Each row below is a small network's average activation on inputs in which a field has the value named, seen along a few directions.
Related values have similar rows: they may be neighbours, one step apart, or belong to one group.
Strong random noise was added to every row along 4 fixed directions; ignore it. To show where, here is one row again and again, with new noise each time:
189 -171 -120 -28 7 362 86 -65 -8 -93 -362 -213 -72 378 49 -238 275 377
 60 -28
191 -505 -39 -59 137 -365 -208 -73 41 -427 158 0 -260 -21 -149 -204 -38
 -40 15 -223
78 -167 -35 -72 -42 68 73 -178 72 14 -147 -100 -67 170 -41 -113 205 323
 43 -51
-185 -490 119 -141 -203 -866 -179 -202 257 -17 528 214 -323 -386 -327
 -77 26 113 72 -157
24 196 88 -94 -398 164 -186 -263 33 -14 -34 99 -307 -114 184 -331 -152
 449 -80 57
275 -148 -50 -79 343 77 174 -338 13 -95 -205 -174 180 248 -66 164 97 50
 -43 -178


Values of Nas:
z3: -169 330 151 -130 -145 -52 151 -526 212 394 -22 -143 403 6 98 237 147
 311 224 93
z12: -148 199 -146 89 214 528 447 458 -249 362 -349 -44 294 195 56 -15 384
 166 20 85
z11: -102 187 101 142 409 51 250 207 -57 -20 -85 -20 399 159 3 216 -2 -253 35
 -2
z1: 398 43 -92 313 349 506 55 169 -428 -308 -348 -104 189 286 -15 -57 -305
 -288 -156 238
z4: 133 -204 -128 -111 224 -201 171 -337 119 150 144 -138 176 168 -234 233
 180 -19 117 -288
z13: 113 8 -45 16 -214 175 -184 -149 94 -123 -30 -139 -230 99 197 -140 9 -39
 59 -2
z5: 5 -280 -265 60 58 198 -97 288 143 -47 113 -358 -146 -21 30 -101 258 -342
 65 -25
z10: 90 -33 151 255 -375 -399 -407 470 -448 -580 345 449 -489 -323 9 -383
 -567 -437 -252 87
z2: -639 165 54 38 -89 54 616 251 64 776 -148 -4 446 75 -366 418 642 480 167
 103
z6: -117 51 25 57 219 -261 -140 232 61 -150 -129 164 32 203 -22 17 -11 -108
 111 67
z9: 20 -267 97 -94 171 -265 -107 315 -296 -239 156 192 181 -185 -156 70 -355
 -548 -102 -153
z8: -43 32 -133 -19 -334 192 -456 300 205 -161 67 8 -538 -106 173 -255 -19
 30 86 213
z7: -27 -752 -289 87 60 -334 -96 677 189 -150 202 -172 -279 -29 11 -128 335
 -342 172 -48
The values of Nas form a line.
Q: What is the length, in steps, of the shortest route from z10 to z7?
A: 11
Q: Name the neighbours of z12, in listed order.
A: z2, z9
Q: Name the neighbours of z3, in listed order.
A: z4, z6
Q: Name the neighbours of z8, in listed order.
A: z13, z5
